Each row below holds a small network's activations on one input, seen along a few directions.
In each table, some parts of the input vary, and every possible input appears once, in random order.
A made-up example of a description, with smaller parts first: one of 4 places along a line, together with either a single point or one of 11 places along a line or (one of 3 separate values, together with one of 5 places around a ring).
Shared parts are said once, and a part with two or three values counts as separate values.
(in the rows, 128 means zero)

Other details of the inputs shift rows strongly along three fixed directions, in all tables alike. That doesn't count.
These rows show it; all are for the same input, with only those details redrawn:
[156 112 175 158 139 147 132 106 162 140 154 128 130]
[107 122  94  96 128 120 128 127 103 147 124 136 105]
[139 138 118 134  96  86 140 125 145 179 172 148 142]
[148 141 132 127 135 182 113  93 109 106  87 104 106]

Table:
r1: [162 182  59  96  64 100 123 119  91 124 106 117 126]
r2: [141 162 129 139 132 190 114 106  96 110  78 108 125]
r3: [143 146 125 130 149 171 112 104 119  93  87  94 127]
r4: [146 118 179 153 148 131 125 111 169 120 148 120 154]
r5: [159 135 127 119 144 183 125 100 115  87  91 118 121]
r6: [159 127 142 114 127 154 115  96 114  76  90 100 119]
r7: [ 83 104 110  99 165 132 135 146 109 148 130 148 112]
r8: [ 70  71 136 107 177 135 140 168 106 143 143 156 110]
r9: [131 161  77  90  82  94 120 114 100 124 110 116 128]
r10: [121 120 136 142 113  82 133 158 137 160 174 134 132]
r11: [157 149 127 122 141 175 118 106 127  90 100 103 122]
r12: [133 156  71  93  90 119 130 115  98 142 115 131 117]
r13: [ 78  90 119 109 170 118 130 162 110 130 133 130 118]
r14: [149 127 175 165 151 142 128 128 165 128 155 119 143]
r15: [155 109 173 161 141 129 127 113 167 124 153 108 135]
r16: [112 121 134 142 128  97 142 151 139 167 175 153 145]
r17: [175 170  96 138  70  73 145 121 150 156 163 138 179]
r18: [109 129  89  98 123 115 124 127 101 139 123 129 105]
r19: [159 117 166 149 145 156 142 107 170 132 155 139 146]
r20: [ 81  81 124 109 158 110 126 161 106 130 134 123 103]
r21: [162 125 133 120 134 176 122  97 111  85  93 110 106]
r22: [150 156 116 129  84  75 138 120 158 153 167 139 171]
r23: [150 110 185 155 136 122 122 108 165 119 150 112 139]
r24: [117 134 132 134 116  77 131 139 147 158 163 138 158]
r25: [156 112 175 158 139 147 132 106 162 140 154 128 130]
r26: [ 72  89 131 101 165 109 125 158 110 128 132 135 121]
r27: [ 73  70 132 103 168 127 133 160 102 145 139 146  92]
r28: [ 76  76 142 105 149 102 123 164 102 124 136 131 108]
r29: [151 179  60  95  82 122 134 111  96 139 105 141 142]
r30: [180 167  98 138  53  62 141 118 144 157 163 131 166]
r31: [145 151 126 126 147 190 117  95 114 108  85 113 122]
r32: [137 162  66  97  85 103 123 118 100 127 110 111 125]
r33: [143 111 194 167 130 124 120 123 152 121 147 112 140]
r34: [126 155 124 139 124 175 125 117 158  78  56 141 128]
r35: [ 84 109 106 101 162 127 131 146 107 139 130 142 111]
r36: [ 75  77 127 105 164 122 130 160 101 137 139 139  92]
r37: [155 133 137 113 139 163 118  99 119  78  88 108 134]
r38: [140 154 131 145 128 173 110 121  97  92  82  92 134]
r39: [123 133 122 141 122  85 136 143 148 161 167 134 155]
r40: [144 162 132 142 128 178 109 126  95  92  84  95 125]
r41: [ 84  91 116  99 156 124 130 146 104 147 133 141  95]
r42: [149 115 180 168 138 141 128 116 157 134 156 121 128]
r43: [161 157 107 135  70  80 142 117 150 166 174 143 151]
r44: [131 170  63  94  99 124 129 117 101 133 112 133 130]
r45: [149 111 178 168 140 129 124 121 161 126 151 107 135]
r46: [148 111 189 174 127 149 132 128 142 137 151 128 134]
r47: [140 150 114 135 111  85 138 138 154 163 173 140 154]
r48: [136 161  70  92  92 107 123 126 101 126 116 116 115]
r49: [ 49 115 105 120 143 118 136 177 132 120  85 172 116]
r50: [ 59 136  89 116 131 116 132 164 135 120  76 167 118]
r51: [ 90 101 113 100 153 112 123 156 107 131 133 123  95]
r52: [177 174  99 134  71  75 146 127 150 156 169 144 171]
r53: [ 71  76 132 109 174 131 136 169 104 134 143 150 109]
r54: [116 176  98 153  76  80 141 144 181 153 122 177 165]
r55: [ 70  79 140 105 164 111 127 167 108 124 136 139 122]
r56: [130 213  36 109  47 107 131 129 119 113  51 161 149]
r57: [163 123 135 118 135 181 125  96 111  93  91 114 108]
r58: [147 126 179 170 147 143 129 135 157 127 154 119 145]
r59: [113 176 127 162 108 175 119 135 122  79  38 132 132]
r60: [158 113 165 152 148 140 138 114 174 118 155 120 151]
r61: [123 132 132 135  99  66 127 136 141 158 163 131 145]
r62: [ 75  69 135 109 162 123 132 168  98 133 143 142  94]
r63: [146 151 137 143 117 172 104 125  91  90  84  87 111]
r64: [151 122 169 159 151 149 134 110 167 132 155 132 144]
r65: [159 115 175 158 141 133 126 119 167 125 158 113 128]
r66: [ 79  71 133 112 158 112 128 170 104 126 139 127 104]
What do these inputs look like to the network?
> one of 6 places along a line, together with either a single point or (one of 2 separate values, together with one of 5 places along a line)
The inputs of r47 and r11 match in every part but the place on the line of 6. If r4 is changed in the same way as r47 into r11, which row does it become?
> r22
The inputs of r15 and r30 match in every part but the place on the line of 6. If r31 is changed in the same way as r15 into r30, which row does it become?
> r29
Start at r63 and move only the place on the line of 6, one step at a time. The first step leads to r10. Which rows follow, in order?
> r51, r65, r48, r1
Which other rows agree with r51 in the place on the line of 6? List them by row number.
> r7, r14, r24, r35, r39, r41, r42, r45, r50, r61

Table:
r67: [116 142  89 111  92  86 146 144 105 186 147 185 143]
r68: [ 53 104 121 107 193 171 109 144 107 115  83 130  94]
r69: [ 81  89 121  86 180 188 133 133  89 114  82 148  92]
r70: [ 86 152  92 123  78  47 127 162 128 160 137 131 134]
r71: [149 145  52 103  83  77 137 109  73 221 180 121 120]
r72: [113  85 204 192 147 135 134 150 184 150 170 149 134]
r73: [ 86 150  98 134  82  67 128 165 120 185 137 160 123]
r74: [ 56 103 123 106 184 135 101 141 118  91  80 106  84]
r75: [123 147  80  89  77  53 136 145 116 151 142 139 163]
r76: [ 69 113 106 111 194 176 117 169 111 107  83 129  86]
r77: [108 116 123  79 166 149  94 129  38 112 137  62  73]
r78: [177 177 161 185  68 140 110 115 103  84  86  91 138]
r79: [100  79 117  74 164 151 124 122 112  90  78 137  65]
r80: [111 146  79  96  72  42 133 143 138 151 137 135 132]
r81: [147  80 186 139 169 128 147 108 204 138 180 157 153]
r82: [ 88 142  89 128  92  87 131 167 109 176 147 162 149]
r83: [145 197 145 184 106 171  99  93 150 123  77 101 130]
r84: [144  62 208 159 132 105 148 143 183 108 178 133 137]
r85: [109  99 102  99 166 164 104 121  39 151 113  74  79]
r86: [187 192 131 142 100 149 101  75 139  89  86  88 168]
r87: [115 150  76  87 111  60 140 133 119 147 154 139 178]
r88: [175 199 133 168 122 164 121 117 127  90  98  86 174]
r89: [125  83 197 173 149 138 156 124 201 157 166 160 118]
r90: [152  60 212 164 134  98 144 143 171 104 178 140 133]
r91: [118 113 110  67 171 182 110 108  44 136 138 104  55]
r92: [ 91 156  93 121  86  85 134 166 105 188 140 158 156]
r93: [187 202 119 159 124 199 137  95 131 111  99 123 156]
r94: [117 140  73  88  74  62 148 129 145 166 140 157 120]
r95: [171 190 157 178  94 177 105 109 104 122  78 112 154]
r96: [123 126  72  89  88  78 147 133 127 153 153 166 144]
r97: [158 130  59  88  83  42 126 114  82 185 183  84 132]
r98: [102 123 121  84 167 175  96 129  34 138 132  85  66]
r99: [ 70  78 141 117 159 166 118 166  70 102  81 136  73]
r100: [105 134  76 114  94  94 148 143 117 176 152 179 140]
r101: [164 184 147 180  83 149 101 105 128  89  83  84 144]
r102: [ 88  79 116  81 164 141 112 137 105  70  85 114  85]
r103: [174 199 129 156 120 193 128  71 123 119  97 123 166]
r104: [205 165 139 168 102 149  98  74  84 129 123  29 137]
r105: [ 78  97 110 112 180 184 122 180  88  97  85 132  90]
r106: [134  81 200 177 149 131 151 125 190 155 166 168 115]
r107: [136 133  83  86  85  69 145 133 115 162 148 171 147]
r108: [190 176 132 150  82 151 107  87 129  77  93  91 163]
r109: [103 149  74  97  93  40 122 132 152 152 141 138 133]
r110: [144  69 205 182 135 136 157 136 166 142 175 172 119]
r111: [108 147  73  93 100  49 127 133 142 150 145 139 153]
r112: [147  84 185 135 178 134 158 108 193 135 190 155 170]
r113: [ 61 108 124 100 204 181 121 144  84 113  91 131 119]
r114: [ 91 150  72 116 101  76 140 128 149 189 143 173 117]
r115: [201 183 130 133  81 174 120  72 132 101  84 109 156]
r116: [130  93 189 166 174 144 150 116 191 159 176 169 149]
r117: [151 193 153 183  86 174 110 104 138 123  73  98 129]
r118: [195 195 117 151 105 152 113 101 159  79  89  88 150]
r119: [139  97 175 173 177 146 158 138 208 147 178 166 131]
r120: [ 70  95 136 109 166 132 106 154  94  86  74 111  79]
r121: [166 130  49  79  82  62 138 102  87 200 181 107 122]
r122: [148  83 178 176 160 153 163 151 188 139 183 170 136]
r123: [ 79  91 141 101 178 146 110 156  72  86  81 115 107]
r124: [117  78 215 191 134 136 145 159 170 147 170 148 132]
r125: [136 135  57  92  91  84 156 157 131 144 153 166 135]
r126: [169 204 134 174 125 192 122 120 126 114  94 107 164]
r127: [ 67 105 125  94 201 155 118 141  85  88  94 109 128]
r128: [110  94 199 176 170 109 128 136 197 129 174 127 157]
r129: [110 101  92  64 199 179 144 135 108  83  98 132 105]
r130: [110 151  74 125  91  66 135 189 114 141 149 140 151]
r131: [185 188 123 143  92 159 111  57 167 103  82 106 129]
r132: [127  99 188 181 175 114 138 162 203 123 176 129 148]
r133: [ 98 153  94 115  85  58 130 163 106 160 142 135 165]
r134: [121  79 205 179 154 115 134 151 175 121 179 131 162]
r135: [131  78 190 178 148 141 151 125 191 149 174 167 125]
r136: [223 182 145 126  95 154  89  67  92 106 146  45 123]
r137: [208 167 139 154  60 157 123  82 119  87  90 116 127]
r138: [205 182 119 155  87 156 119 113 137  71  95  92 155]
r139: [ 58 106 125 104 195 175 111 145  94 117  81 131 102]
r140: [105 108  95  72 193 156 130 147 102  71  96 111 118]
r141: [181 178 138 173  66 184 131  90 120 111  84 119 126]
r142: [104  97  88  70 190 168 132 135 129  84  88 134  81]
r143: [125 123  80  93  64  72 155 141 121 152 147 162 122]
r144: [ 94  73 109  73 167 163 126 123 112  84  87 136  73]
r145: [141  80 183 142 167 125 146 105 216 135 178 153 144]
r146: [129 140  89  94  83  47 131 147 107 147 145 147 159]
r147: [184  73 199 119 163 132 134 101 157 156 239 115 109]
r148: [ 70  82 135 107 153 146 118 164  79  78  82 108  86]
r149: [124  93 184 168 171 141 148 113 203 156 175 165 140]
r150: [194 186 143 155  73 132 104  86 137  83  77  90 134]
r151: [ 90 158  88 117 105  56 123 152 120 161 146 137 165]
The inputs of r140 and r129 match in every part but one. If r84 is changed in the same way as r140 into r129, which row does it become?
> r143
The inputs of r128 and r111 match in every part but one. If r78 is changed in the same way as r128 into r111, which row does it become?
> r90
The inputs of r83 and r131 match in every part but one. If r68 is changed in the same way as r83 into r131, which row does it become?
> r145
What do these inputs look like to the network?
> one of 5 places around a ring, together with either one of 2 separate values or (one of 3 separate values, together with one of 5 places along a line)
Which other rows does r104 become when the choice among 2 separate values takes its other values? List them by row number.
> r77
Which other rows does r132 become when the place on the ring of 5 takes its other values? List them by row number.
> r76, r118, r119, r142
Which other rows does r103 become when the place on the ring of 5 takes its other values? List them by row number.
> r87, r112, r113, r127
Which other rows does r110 become when the choice among 3 separate values takes its other values? List them by row number.
> r67, r106

Table:
r152: [144 160 160 161 151 224 111  87 121  93  55 107 130]
r153: [180 184  53 101  33  66 141 108  79 186 166 144 141]
r154: [135 147  65  67 128 159 115 116  36 134 108 110 101]
r155: [148 140 170 162 117 199 104 103 128  52  52  99 113]
r156: [ 54  88 108  94 149 156 127 156  91 113  83 153  73]
r157: [169 139 193 181 133 118 128 115 215 107 151 128 173]
r158: [183 197  47  98  13  31 123  90  89 183 168  98 135]
r159: [ 82  76  78  61 173 146 137 148 117  78  79 149  87]
r160: [ 65  49 141 103 171  87 166 169 186 171 182 205 106]
r161: [156 134 206 204 111 119 127 129 189 109 152 118 175]
r162: [ 62  46 146 114 158  82 162 167 168 177 174 200 118]
r163: [ 55  85 108  77 182 126 117 155 100  85  75 128 108]
r164: [ 77  45 130 101 190  70 162 183 185 132 190 173 142]
r165: [183 116 181 181 131 160 161 104 215 129 156 158 151]
r166: [194 135 165 119 144 196 106  83  95  61  98  58 124]
r167: [160 165 138 147 169 218 117  93 136  64  70  94 144]
r168: [151 147 171 178 120 215 109 112 113  82  52 103  94]
r169: [134 147  64  55 114 115  99 101  50 113 104  54  90]
r170: [130 144  69  61 138 149 108 124  40 119 108  90 115]
r171: [182 215  39 112  28  56 115  95  79 220 181 104 145]
r172: [ 44 102 112 103 182 149 115 166  85 106  95 128 106]
r173: [ 58 111 108 115 163 155 118 173  73 133  89 138  84]
r174: [188 206  38 109  10  45 123  85  81 208 170 112 131]
r175: [163 153 190 189 138 157 139 104 202 147 155 148 161]
r176: [167 143 207 214 106 112 126 143 181 116 149 109 169]
r177: [178 146 173 187 141 167 154 105 200 141 161 148 169]
r178: [154 141 174 172 118 193 103 118 119  57  48  91 104]
r179: [ 60  28 153 107 165  62 155 178 176 150 174 190 124]
r180: [ 70 100 139 150 143  64 143 199 138 178 184 156 146]
r181: [ 55  75 147 140 155  91 153 183 151 186 193 185 130]
r182: [ 55 108 101  79 204 149 120 151 109 102  90 136 103]
r183: [158 149 193 199 134 136 130 111 186 135 148 126 190]
r184: [180 219  41 106  31  47 110 102  82 204 178  83 160]
r185: [137 128  69  53 112 132 120 112  42  97  93 105  90]
r186: [170 114 200 178 126 129 136 111 225 110 150 149 151]
What do these inputs look like to the network?
> one of 5 places around a ring, together with either one of 2 separate values or one of 5 places along a line
The inputs of r160 and r175 match in every part but the place on the ring of 5. If r168 is changed in the same way as r160 into r175, which row does it become?
> r173
Which other rows does r153 become when the place on the ring of 5 takes its other values? List them by row number.
> r154, r166, r170, r185
